A small network was shown many inputs. Here are its activations along a few directions, one row for each input.
Each table varies a few parts of the input and shows all the possible inputs, shuffled.
Descriptions start from the smaller parts, as in this example, which fits no table here: line(6) and (point or (values(2) and ring(5)) or line(11)).
Shared parts are said once, and a part with two or three values counts as separate values.

Other details of the inputs shift rows strongly along two fixed directions, in all tables alike. That doesn't count.

Rows:
r1: [ 21   7  19  -7   6 -14  19  -8 -44 -18 -22  -4  -3 -32  22  36]
r2: [ -7  -7  11 -12  15  -6  -4 -11  -5   6 -18  14  -1 -13 -10 -26]
r3: [  9  -5  12  -7  22 -19  -5 -26  28  18 -13  39  10   6  -3 -34]
r4: [-11   7 -24  15 -27  22  -5  22   1 -11  19 -29  -3  12   5  26]
r5: [  0   4  18 -10  18 -15  -9 -25  23  12 -18  42  15  -2  -1 -24]
r6: [-17  -6 -17  14 -17  11 -14  10  37  15  31  -9   2  27 -16 -11]
r7: [ 26   9  10  -3  17 -12  24 -13 -45 -20 -18  -3 -13 -21  30  29]
r8: [ 24   3  19   0  16 -16  22 -10 -43 -21 -16  -5 -15 -26  23  33]
r9: [ -4   8 -31  24 -29  22   3  32  -6 -10  24 -42  -8  18  12  29]
r10: [ 23   1  20  -2  16 -16  21  -9 -43 -19 -18  -4 -15 -24  25  35]
r11: [ -3  -4   6 -13  15  -6   5  -6 -10   2 -15  16  -5  -8 -12 -19]
r12: [-10   3 -12   9 -16   8 -11   9  25   4  10  -1   5  13  -7  -4]
r13: [-14   2 -25  15 -17  15 -11  15  31  10  25  -9   8  27  -4 -11]
r14: [ -2   7 -15  13 -21  10   4  19 -10 -15   7 -25  -6  -2  10  30]
r15: [  3  -2  21 -13  13 -18 -10 -24  25  18 -14  37  20  -4 -11 -26]
r16: [ -2   1  10 -20  22  -4   5  -8  -2   7 -14  17   0  -6 -13 -24]
r17: [-10  -7  -7  13  -7   3  -7   3  34  11  19  -4   5  16 -15 -14]
r18: [-16 -10  -7   4 -15   9 -20   5  38  17  26   5  12  21 -19 -17]
r19: [ 14   4  17 -22  16  -6  15  -2 -55 -22 -25 -11 -17 -31  18  18]
r20: [ 12   6  15 -19  21  -5  14  -2 -57 -20 -26 -11 -16 -31  14  20]
r21: [-11  -3  -7   4 -18   7 -16   5  28  15  13  -1  12  16 -15  -7]
r22: [  2 -10  26 -11  17 -16 -12 -23  31  23  -9  44  16  -1 -12 -32]
r23: [-19  -4 -22   3 -15  22  -8  26  -3   1  13 -31  -9  10 -14  -1]
r24: [ -3  -2 -11  14 -23  16   0  21  -5  -6  22 -28  -5   3   0  27]
r25: [  2  -9  21 -14  25 -24  -9 -30  31  19  -7  45  14   1  -8 -37]
r26: [  9   2  12  -4  20 -19  -5 -19  23  12 -13  38  14   2  -1 -33]
r27: [ -7  10 -33  24 -29  24   1  31  -5  -9  28 -42  -8  19  11  28]
r28: [ 18   6  19 -10   7 -11  13 -13 -47 -21 -21  -2  -3 -26  24  37]
r29: [ -4  -4   8 -16  20  -5   7  -6  -5   6 -16  16  -1  -4 -11 -21]
r30: [-14   4 -29   4 -29  33   9  39 -22 -16  23 -54 -21   9  -3  24]
r31: [ -5   2 -14  15 -10   4  -6  10  24   4  12  -2   8  16  -3 -13]
r32: [ 21   4  24  -7  11 -10  16  -9 -47 -19 -14  -1  -8 -28  23  37]
r33: [ -4  -3 -15  14  -9   5  -6   3  29   5  16  -4   5  20 -10 -16]
r34: [  2   1  17 -10  16 -16  -8 -22  24  12 -20  39  14  -2  -2 -23]
r35: [  1  -2  23 -15  16 -17 -13 -29  23  19 -15  40  20  -1  -9 -27]
r36: [ -7   2 -37  20 -31  24   0  25   4  -7  33 -41  -9  23   5  21]
r37: [ 12   2  11 -14  18  -6  14  -4 -58 -20 -27  -8 -17 -35  13  20]
r38: [ -5  -2 -21  15 -14   9  -8   8  29   7  21  -8   1  25 -10 -12]
r39: [-16  -5 -13   3 -11  13   4  15  -8  -4   5 -17  -9   6 -13  -5]
r40: [ -8  -8   0   6  -9   4 -10   3  31  14  16   5  12   8 -15 -13]
Each input here is: line(5) and (values(2) or ring(6)).
The inputs of r16 and r11 match in every part but the line(5) part. If r20 is changed in the same way as r16 into r11, which row does it become? -> r37
The inputs of r25 and r8 match in every part but the line(5) part. If r13 is changed in the same way as r25 into r8, which row does it become? -> r26
Change only the values(2) part in r39. List by row number the other rows that result. -> r2
Change only the ring(6) part in r33. List by row number the other rows that result. -> r1, r14, r17, r31, r40
Change only the values(2) part in r29. List by row number the other rows that result. -> r23

Rows:
r41: [  8  -4  11  -7  24 -16   5 -24  10   8 -10  24   1   1   0 -24]
r42: [ -2   3  -8  -6  -7  13   4  16 -33 -14   3 -27 -16  -7   9  24]
r43: [  8   3   9   6   1 -10  -2 -11  11   1  -2  15  12  -2  12   4]
r44: [  7  -3  -2  10   0  -4   6  -1 -10  -6   4  -8  -7   0   7  10]
r45: [-1 -5 15 -7 -2 -5 -3 -3  2  4 -7  7  7 -9 -9  3]
r46: [ -3   3  -5   4 -22  12   4  14 -28 -19   3 -28  -6 -11   6  42]
r47: [ -8  -5   6 -11  10   0  -4  -2   5   7   0   5  -2  -2 -12 -19]
r48: [10 10 -3  6 -5  2  5  4 -8 -5  6 -5  3  3 16 20]
r49: [ 10   5  -6   3   1   4  12   2 -11 -10   3 -10  -8   3  13  12]
r50: [  2   8  -8   6  10  -2  13   1  -2  -5 -10   5  -9   1   4 -11]
r51: [-36  -6 -46  16 -31  30 -26  34  50  19  30 -25   5  41 -36 -42]
r52: [ -1 -12  25 -18  23 -15  -4 -17  11  16 -14  35  10 -11 -19 -32]
r53: [-5  2  3 -9  0  4 -6 -2 -8  2 -6  2  3 -3  0  6]
r54: [ 10   0   9   7   1 -11  -4  -9  11   2  -1  10   7  -3   8   6]
The inputs of r49 and r42 match in every part but one. If r54 is changed in the same way as r49 into r42, which row does it become? -> r45
What do these inputs look like to the network? -> values(2) and (point or ring(6))
